Each row below holds a small network's activations on one input, seen along a few directions.
Each table varies a few parts of the input and shows all the possible inputs, shuffled.
Descriptions start from the smaller parts, as in this example, which fits no table here: ring(5) and (point or ring(11) or (values(2) and line(6))).
Shared parts are said once, and a part with two or three values counts as separate values.
(in the rows, 128 means zero)

Other details of the inputs shift rows strongly along two fixed directions, in all tables alike. That doesn't count.

Rows:
row 1: [147 104 131 112 123 133 108 119 130 146 113 135 134 137 144 112]
row 2: [142 100 125 112 119 127 112 116 130 155 117 128 136 142 139 135]
row 3: [137 103 131 108 125 128 111 126 130 158 119 129 145 141 139 129]
row 4: [137 102 139 115 115 121 104 127 127 151 121 136 136 140 143 122]
row 5: [147 105 133 111 118 130 105 122 131 143 117 135 132 137 147 112]
row 6: [117 117 107 141 140 122 149 132 146 114 142 137 117 157 129  97]
row 7: [111 120 108 150 140 124 142 143 143 121 141 138 118 160 129 104]
row 8: [145 124 136 113 126 139 112 118 120 137 115 128 131 109 138 126]
row 9: [150 139 148 114 109 134 113 120 109 137 112 115 131  90 127 158]
row 10: [152 144 148 113 118 143 107 115 116 132 110 122 129  81 133 139]
row 11: [115 112 106 141 130 113 155 137 139 119 144 131 119 165 123 116]
row 12: [116 158 128 147 136 135 145 140 119 106 137 123 116 107 114 126]
row 13: [118 213 153 142 128 138 160 138  98  84 142  98 116  31  90 172]
row 14: [108 120 111 147 145 120 132 128 147  88 126 134 130 182 131 132]
row 15: [152 141 153 112 113 140 106 122 110 127 113 120 128  82 136 137]
row 16: [140 106 133 109 119 125 110 129 129 156 118 131 144 143 138 126]
row 17: [109 120 107 146 143 127 145 136 141 124 140 136 121 161 125 101]
row 18: [140 142 152 114 120 137 106 115 113 142 116 123 134  83 129 152]
row 19: [140 103 134 111 119 124 109 133 127 154 117 130 143 142 139 127]
row 20: [112 120 107 141 138 114 151 142 148 126 144 136 127 162 123 115]
row 21: [141 143 155 113 117 136 108 116 108 141 114 122 136  86 125 147]
row 22: [115 115 102 142 135 116 155 130 144 124 141 132 121 164 120 118]
row 23: [140 144 150 113 120 149 102 119 110 139 117 116 132  85 132 143]
row 24: [111 122 107 148 140 125 142 139 145 123 141 139 119 161 127 104]
row 25: [107 116 107 137 142 118 152 139 146 126 148 131 128 161 124 114]
row 26: [118 151 120 137 135 129 159 126 119 110 139 117 119 110 108 143]
row 27: [135 106 134 117 129 132  89 115 133 118 102 130 145 160 150 149]
row 28: [105 115 111 141 141 116 148 133 143 124 148 139 122 159 126 110]
row 29: [114 160 130 146 138 129 133 128 126  72 123 122 126 129 119 157]
row 30: [113 158 123 146 142 139 144 132 127 111 139 123 116 105 116 131]
row 31: [149 103 133 114 121 130 107 126 127 143 113 136 132 137 147 112]
row 32: [109 119 112 143 138 113 149 136 140 124 143 142 122 162 123 107]
row 33: [145 102 129 110 114 124 114 120 124 152 116 129 137 146 136 130]
row 34: [138 104 137 118 118 121 104 127 130 152 118 138 135 139 143 125]
row 35: [106 117 112 142 138 114 148 133 143 124 147 139 122 160 123 107]
row 36: [137 104 134 109 119 125 109 126 133 156 122 127 144 141 138 126]
row 37: [114 160 128 144 133 135 144 136 123 107 142 122 116 107 114 126]
row 38: [145 143 152 113 114 134 109 129 113 140 115 117 138  86 128 155]
row 39: [125 157 125 140 136 132 151 131 123 100 136 127 114 104 116 123]
row 40: [143 143 151 108 117 137 112 122 111 143 114 115 142  87 124 151]
row 41: [141 145 149 114 123 150 103 119 108 140 113 118 134  85 131 142]
row 42: [115 115 105 139 130 113 155 134 140 120 145 131 120 166 121 116]
row 43: [139 105 131 112 121 126 109 126 136 158 118 130 144 141 138 129]
row 44: [145 103 128 113 113 124 112 120 129 153 116 130 136 145 138 133]
row 45: [100 227 125 177 151 135 199 144 114  44 159 111  89  46  82 146]
row 46: [138 105 135 118 118 133  99 130 127 149 119 131 134 140 146 116]
row 47: [148 140 147 109 112 137 116 113 106 139 112 113 135  91 122 155]
row 48: [106 140 116 150 141 118 155 133 138 114 145 135 118 135 114 121]
row 49: [143 145 156 119 119 138  90 118 111 100  97 117 140 108 138 172]
row 50: [147 139 148 108 109 136 114 113 109 138 116 111 134  90 124 155]
row 51: [137 127 140 113 117 128 115 129 124 143 124 123 139 118 130 137]
row 52: [134 103 134 113 125 127 107 119 127 156 119 136 139 139 141 124]
row 53: [108 120 108 145 140 126 143 136 144 122 144 134 120 161 126 101]
row 54: [114 158 129 145 133 123 148 132 126 110 141 129 118 106 111 135]
row 55: [121 151 124 141 129 124 158 134 117 106 137 118 117 111 108 141]
row 56: [137 104 129 111 125 128 109 125 135 158 120 130 143 139 141 131]
row 57: [122 155 122 142 142 135 150 128 129 103 137 126 113 101 119 127]
row 58: [141  99 127 108 117 127 113 117 127 153 120 125 137 143 139 132]
row 59: [125 158 124 143 135 131 149 131 128 101 136 128 113 103 118 125]
row 60: [109 116 113 145 138 112 148 140 138 122 143 142 121 161 124 108]
row 61: [108 118 113 143 135 112 147 136 142 122 147 141 121 161 124 108]
row 62: [110 121 106 148 143 126 143 136 146 124 141 137 120 160 126 104]
row 63: [116 115 105 139 143 124 149 132 145 115 144 137 117 156 132 100]
row 64: [139 109 133 116 121 135 101 126 126 152 116 134 136 142 142 115]
Description of these inputs: line(4) and (point or (values(3) and line(5))).
Changing only the line(4) part turns row 18 into row 34. The same change can be made to row 27. Which row results? -> row 49
Changing only the line(4) part turns row 19 into row 40. The same change can be made to row 15. Which row results? -> row 6
Start at row 59 and move only the line(5) part, one step at a time. The first step leads to row 24. Which rows follow, in order? -> row 54, row 20, row 44
Start at row 26 and move only the line(4) part, one step at a time. The first step leads to row 47. Which rows follow, in order? -> row 33, row 55
Change only the line(4) part in row 37. List by row number the other rows that result. -> row 23, row 46, row 53

Rows:
row 65: [146 141 148 111 118 143 108 117 111 135 114 117 133  88 131 142]
row 66: [149 140 148 112 112 137 112 123 111 139 114 116 133  90 128 148]
row 67: [136  82 121 117 124 117 110 123 142 156 122 146 135 172 148 106]
row 68: [ 85 183 109 178 160 122 177 139 135  29 145 120 109 140 100 157]
row 69: [112 105 104 144 136 113 149 136 145 124 143 142 118 177 128 101]
row 70: [147 141 151 110 118 138 109 120 113 135 115 121 134  86 132 141]
row 71: [140 140 149 111 116 139 110 118 110 144 117 116 137  91 126 152]
row 72: [138  82 117 114 124 118 114 128 145 160 122 141 139 172 147 109]
row 73: [137 142 140 122 121 135 123 128 116 125 124 120 127 101 126 134]
row 74: [129  85 112 124 128 120 120 123 143 149 127 143 130 178 143 104]
row 75: [122  89 114 124 130 114 126 132 146 152 133 141 137 177 139 108]
row 76: [ 91 180 101 171 155 124 200 144 134  74 165 119 100 113  90 128]
row 77: [132 145 142 126 127 135 119 127 121 129 124 126 129  98 127 135]
row 78: [108 106 104 142 137 112 150 141 146 130 146 137 125 178 125 106]
row 79: [132 145 139 126 127 140 118 124 119 129 123 122 128 100 126 136]
row 80: [144 143 152 116 115 141 103 125 110 137 114 120 132  89 131 142]
What is each input in this table made of? -> point or (values(3) and line(5))
Change only the values(3) part in row 76. List by row number the other rows that result. -> row 66, row 72
